Questions about the matrix below.
1) Give the entry just right of 9.6.
2) Give the entry just left of 10.2.
3) Give the bottom-left entry.
4) Give the entry just left of -15.2.
5) Give the entry directly above the smallest entry.
6) Give the top entry of the column that holds the largest entry.
[[ -2.1 -15.2  10.9  -0.1   0.9  -1.6  17.8  -5.1   8.1  -1.9  -2.3]
 [ -3.4 -15.6   9.6  10.2   1.2  -1.0  16.6   2.2   7.9  -3.2  -1.8]]
1) 10.2
2) 9.6
3) -3.4
4) -2.1
5) -15.2
6) 17.8

[[-0.062 -0.082 -0.011 -0.010  0.010 -0.008  0.073 -0.020  0.040]
 [-0.042 -0.053 -0.010 -0.010  0.003 -0.009  0.040 -0.016  0.022]
 [-0.151  0.074  0.002  0.009 -0.073 -0.005 -0.157 -0.084 -0.003]
 [ 0.057  0.034 -0.013 -0.014  0.020 -0.012  0.000  0.009 -0.044]
 [-0.054  0.118 -0.018 -0.014  0.124 -0.014  0.089 -0.064 -0.025]
 [-0.040  0.070 -0.015 -0.012  0.076 -0.012  0.055 -0.044 -0.018]
 [ 0.019  0.011 -0.011 -0.012  0.005 -0.010 -0.004 -0.001 -0.025]
 [-0.077  0.102 -0.017 -0.012  0.113 -0.013  0.086 -0.069 -0.013]
 [-0.047  0.040 -0.006 -0.004 -0.025 -0.008 -0.064 -0.034 -0.016]
 [ 0.280 -0.034 -0.012 -0.024 -0.059 -0.013 -0.069  0.124 -0.105]]
The entry in the bottom-right corner -> -0.105
The entry just left of -0.073 -> 0.009
The entry directly below -0.053 -> 0.074
Read off the largest entry.
A: 0.280
The first entry in the row that holds the smallest entry: -0.151
Read off the top entry of the column that holds the smallest entry.
A: 0.073
The third-last entry, reading row by row is -0.069
Read off the entry just right of the smallest entry.
A: -0.084
The entry just right of 0.280 -> -0.034
Read off the 1st entry on the diagonal from the top-right corner.
A: 0.040
Read off the 3rd entry, reading row by row.
A: -0.011
The entry just right of -0.042: -0.053
Read off the entry just left of 0.089.
A: -0.014
The entry just left of -0.084: -0.157
Read off the smallest entry in the first row.
A: -0.082
Read off the entry just right of 0.073.
A: -0.020
The second entry from the end, reading row by row: 0.124
The entry just right of 0.118: -0.018
The 1st entry on the main diagonal: -0.062
Read off the entry directly above 0.118.
A: 0.034
The entry directly above the smallest entry -> 0.040
Read off the entry directly above the largest entry.
A: -0.047
The entry just right of -0.006: -0.004
Read off the entry directly below the smallest entry.
A: 0.000

Read these off the array that follows.
1) What is the entry just left of 71?
2) What is the entry just right of the smallest entry?
3) What is the largest entry?
4) What is the entry just right of 43?
[[15, 51, 71, 39, 79, 77, 53, 31, 34, 30], [18, 52, 75, 34, 77, 57, 51, 27, 40, 37], [35, 52, 53, 30, 61, 87, 60, 42, 32, 37], [17, 55, 73, 27, 75, 75, 58, 27, 34, 33], [26, 52, 58, 31, 66, 91, 61, 37, 32, 33], [74, 40, 28, 70, 24, 26, 46, 62, 66, 73], [61, 35, 45, 61, 46, 9, 40, 51, 73, 70], [44, 39, 54, 68, 53, 24, 44, 43, 67, 64], [69, 36, 34, 73, 32, 16, 42, 59, 72, 73], [20, 55, 70, 25, 73, 77, 59, 29, 32, 32], [14, 47, 68, 41, 79, 84, 57, 30, 38, 32], [42, 39, 45, 81, 44, 53, 53, 47, 60, 64], [25, 48, 72, 29, 76, 48, 51, 29, 47, 41], [82, 40, 23, 52, 27, 28, 44, 68, 65, 68]]
1) 51
2) 40
3) 91
4) 67
